These are the activations of a small neural network, seen along a few directions. Each row is one input.
Each table varies a few parts of the input and shows all the possible inputs, shuffled.
Descriptions start from the smaller parts, as in this example, which fits no table here: one of 5 places around a ring, together with either a single point or (one of 2 separate values, together with one of 4 places along a line) or one of 9 places along a line.
Shared parts are said once, and a part with two or three values counts as separate values.

Table:
r1: [  4   0   3  19 -11  17 -20   6  17 -12   5  24  21]
r2: [  2   3   5  -3 -28  13  37   3  22 -16   2   8 -35]
r3: [ -5  11  31  22  -1 -11  33  -1   6 -28   0  10 -32]
r4: [ 14   2   1 -13 -35  38 -35 -12  25   6   3  29  24]
r5: [ -1  13   5   0   3   8 -15  26 -18  -4 -17   4  13]
r6: [-19  -8   5  12 -10 -12  22  15  -5   0   2  -5 -33]
r7: [ 12  17  28   0 -12   2  36  -3  14 -33   5  10 -36]
r8: [ 14 -25 -35 -12  30 -14   3 -45 -32  10   1 -35  -2]
r9: [  1   0 -21 -12  16  13 -33 -19  -7  52  26 -16  37]
r10: [ 24   5   4  -2 -26  33 -16   4  22 -16  10  25  23]
r11: [ 13  24 -17 -14  35   5  -2   6 -19  30   5 -30  20]
r12: [ 21  26   3 -17 -11  30  -4  13  11 -18 -18  20   8]
r13: [  4  16   2  -2  38 -28  34 -10 -14  20  29 -28 -33]
r14: [  9   4 -22  -4  28   6 -17  -3  -6  32  34 -20  32]
r15: [ -8 -10   3   6 -16  15 -48   3  -2  21   2   7  26]
r16: [ -7 -15   1   2  15   2 -24  20   6  13  13  -4  27]
r17: [-15 -19   1  -7   4   9 -41   5   5  34   5   0  34]
r18: [-25 -16   1  -2   9 -21  31  16   1  13   5  -5 -28]
r19: [ -7  12   4   7 -13 -18  -6  14   1  -3 -11  -7  -1]
r20: [ 16  24   5  -8 -31   6   7   1  27 -18 -12   8  -2]
r21: [ -4  -4   4  10 -23  23 -36 -10  16   9  -2  28  27]
r22: [ -2  -5   0  12  -4   8 -32  17  -1  -1  12  10  20]
r23: [  7 -28  -8  12  -8   0   1 -35  -9 -36 -28   7  -9]
r24: [ -8 -43 -15 -10  16 -16   0 -22 -24 -12 -18 -10  -2]
r25: [-17  -1   6  16 -16  -2  34   3  13 -13  -2  14 -32]
r26: [-16  -3  21   1  27 -30  28  13  -3  -1   8  -8 -35]
r27: [ -5   1 -17  -5  18 -18  40  -6 -14  35  26 -26 -22]
r28: [ 22 -21 -15 -14 -19  14   2 -40  -1 -42 -21  14 -13]
r29: [ -9   5  27  15   5 -22  21  10 -13 -17   6  -3 -35]
r30: [-13   4   2  -7   6 -25   3  17   8  12  -9 -14   5]
r31: [ -2  18   9  12 -22  -8   8   2  15 -16 -15  12   4]
r32: [ -2 -33 -15   2  -1 -10 -12 -25 -27 -27 -21  -2 -13]
r33: [  5  18   9   7  -3  16  -3  15   0 -15 -23  18  15]
r34: [  4  23 -20 -12  18 -23   9  -7  -3  31  13 -29   7]
r35: [ -7   5   3 -13  22   1  -6  28 -11   9 -14  -3  20]
- Describe the family of inputs behind these rows. => one of 5 places along a line, together with either a single point or one of 6 places along a line
- Changing only the place on the line of 5 turns r21 into r4. The same change can be made to r25. Which row results? => r2
- A walk changes only the place on the line of 6. It starts at r26 and steps to r18. List the rest of the walk in order. => r30, r35, r16, r17
- A walk changes only the place on the line of 6. It starts at r29 and steps to r6. List the rest of the walk in order. => r19, r5, r22, r15

Table:
r36: [ 20  14  16   2 -16  26 -30  -3  14 -15 -14  20  21]
r37: [ 12  10 -10  -7  -5 -11  39  -2  -9 -31 -11 -14 -34]
r38: [  0 -36 -16   8 -14  15 -28 -44  -1 -11 -14  22   5]
r39: [ -8 -29   0  -5   2 -19  36 -26 -13 -18   6   1 -49]
r40: [-13  22   7  11  -1   8  -8  28  10  51  26 -12  15]
r41: [ 14  31  -6  -2  19   9  -4  18  -9  21  26 -15  23]
r42: [ -4 -31 -23 -13  27 -13  -7 -31 -11  30  25 -22   5]
r43: [  8  29  21  12   5  -6  31   9  11 -22  -4   0 -30]
r44: [-19   9  26   9 -13 -12  37  30  26  -6  10  15 -27]
r45: [ -8   5  17  10 -38  16 -33  14  29   2  -3  32  21]
r46: [ 16  12 -31 -18  14  -6   6  -6 -16  17  12 -29  26]
r47: [-37 -30  10  13  32 -33 -26  34 -32  -2 -29 -10   5]
r48: [ 19  -6 -12 -20 -13  26 -15 -21   2 -17 -30  13  19]
- Describe the family of inputs behind these rows. => either a single point or (one of 3 separate values, together with one of 4 places along a line)
- A walk changes only the place on the line of 4. It starts at r42 and steps to r46. List the rest of the walk in order. => r41, r40
- Change only the choice among 3 separate values in r41. List by row number the other rows that result. => r36, r43

Table:
r49: [-2 18 17  3  7  2 -9 32  2 11  0 -1 24]
r50: [ -3  -7 -10 -14  -3 -25  34 -16  -8 -10 -12 -11 -29]
r51: [  3  -4  -8  -6 -26  24 -13  -1  23   2  -4  15  16]
r52: [-14  -7   9   4   6 -19  32   6   8   0  17   1 -39]
r53: [  9 -16 -24 -11  26 -20  21 -32 -20  -8  -2 -30 -18]
r54: [  2  -2 -22  -9  25  12 -39   0 -11  34   4 -10  47]
r55: [-16   0   3  11  17 -26  17   6  -4  16  20 -19 -27]
r56: [ 14  25  20   4 -19  16   2   8  14 -29  -9  21  -3]
r57: [  1   3  -6  -3 -20  14 -23  -5   5  22   4   4  30]
r58: [-27 -54  14  19 -16  -3 -49   4 -19 -33 -30  29  12]
r59: [ 13  11   7 -10 -25  19  -6  -3  11 -13 -13  14   3]
r60: [-23   4  12  -1  33 -30  19  30 -13  21  15 -23 -21]
r61: [ -7   5  -8 -10   0   8 -27  19   3  30  -8  -3  36]
r62: [ -6   6  13   9   7 -17  35  -3   4 -13  -3  -2 -46]
r63: [  0   8   3   1   3 -27  41  -5  -5 -25  -7  -2 -34]
r64: [ 24   0  -7  -6   5  18 -16 -21  -1  -7  -4  -3  11]
r65: [ -5   2   1   9   8 -15  49   3 -18 -22  -8  -9 -53]
r66: [  6  17  12  11 -11   7 -11  10   8   4  11   5  17]
r67: [ 11  -4 -20  -3   5  17 -35 -23 -10  27  16  -3  41]
r68: [ 14 -13 -20  -5   1  25 -25 -18   8   8   8   5  26]
r69: [  6  10  14   8 -22  20   2   9  24 -15   3  21   8]
- Describe the family of inputs behind these rows. => either a single point or (one of 4 places along a line, together with one of 5 places along a line)
- A walk changes only the place on the line of 5. It starts at r54 and steps to r67. List the rest of the walk in order. => r68, r64, r53

Table:
r70: [ -3 -32 -18 -12   7   3 -59   6 -11  15 -23 -10  42]
r71: [ 13  21   8  -7 -35  52 -29  17  30 -10   7  41  22]
r72: [ -1  15   9  -6  35 -18  46  10 -16  21  38 -34 -28]
r73: [-16 -23  13   8  20 -28  21  -9  -7 -47 -30   7 -40]
r74: [ -7  10   2   7 -48  29 -34  18  39  -6  10  42  28]
r75: [-16   2  35  27 -19 -10  39  21   6 -22 -17  20 -49]
r76: [-10 -23  -1  12  -6 -21  50 -27   4 -30   4   6 -34]
r77: [-26 -23   3 -11  25 -40  18  -3 -22 -10 -21 -18 -38]
r78: [ 43  16 -12 -10 -15  27 -31 -31   1 -17 -10  13  36]
r79: [ 14  40  20   4 -22  -4  59  15  20 -34 -17   3 -37]
r80: [  7  39   1  -6  32 -30  52   9 -18  15  20 -41 -18]
r81: [ 22  39 -21 -14  27  12 -29   7   5  45  10 -13  49]
r82: [ 21  45  12  -8 -41  40 -18   9  26 -11 -12  31  38]
r83: [ -8   2 -18   0  17   4 -40   8  18  54  31  -6  46]
r84: [ -9   8  24  20 -45  35 -42  21  15  -5 -12  31  29]
r85: [ 26   9 -29 -28  -1  21 -17 -23 -11  27  -8  -5  49]
r86: [-17  -9  -4   0  30   2 -47  35  -7  34  -2 -16  60]
r87: [ -6 -24 -28   1  -5  16 -47  -7 -20  28  -6  -2  36]
r88: [ -9   7  21  16 -28 -19  40  17  35 -22   2  19 -53]
r89: [ 10 -28   0   5  -8  11 -60  -1  -7 -26 -24  12  38]
r90: [ 29 -10 -15 -10 -11  43 -29 -23  -2 -15  10  25  30]
r91: [  1 -24 -29 -14  -9   9 -40 -21   8  36  12   0  37]
r92: [-21 -22 -11  -7   0 -33  47 -21 -11   7  14 -16 -31]
r93: [ 21 -12 -24 -28   4  31 -36 -21  -1  31   8   0  29]
r94: [  4  -7  -9 -18  12 -13  37 -19 -10   2   9 -28 -47]
r95: [ 14 -20 -10   4 -24  17 -40 -28  13  -7  10  20  33]
r96: [ 23  17  -6   0   3 -12  45 -29   2 -43 -17 -14 -39]
r97: [ 11  18  25   4 -18   5  42  17  30 -28  -1   9 -58]
r98: [ -9   0  24   7 -34  23 -48  41  19 -21 -25  31  38]
r99: [ 12  18 -17 -19  10 -25  42 -22 -13  -5  -8 -35 -37]
r100: [-14   6   2   7  26 -46  32   9  -5  26  42 -26 -32]
r101: [  7 -21 -10  18 -19  24 -47 -14 -16 -14  -8  18  32]
r102: [-16  -1  -5  13  19  13 -40  16 -11  50  12 -14  51]
r103: [-27   0  10   3  46 -48  21  33 -29   5   9 -23 -24]
r104: [-28 -20   3   3  10 -26  34 -18 -31   6  -7 -17 -38]
r105: [-18 -21  12  22   5 -14  38 -24 -15 -31 -17   6 -40]
r106: [ 12  14 -13 -14  30  26 -35   8  10  50  28  -7  39]
r107: [-24   3  18  16  32 -36  32  13 -32  24  21 -26 -28]
r108: [-18  -3  38  13  -8 -21  34  37   9 -38 -30  23 -39]
r109: [ 15  -8   1   1   5   0  40 -26   5 -36   0  -6 -49]
- Describe the family of inputs behind these rows. => one of 2 separate values, together with one of 4 places along a line, together with one of 5 places along a line
- Changing only the choice among 2 separate values turns r89 into r73. The same change can be made to r101. Which row results? => r105
- Change only the choice among 2 separate values in r85. List by row number the other rows that result. => r99
- Change only the place on the line of 4 in r95. List by row number the other rows that result. => r74, r83, r91
- Change only the place on the line of 5 in r106. List by row number the other rows that result. => r81, r83, r86, r102
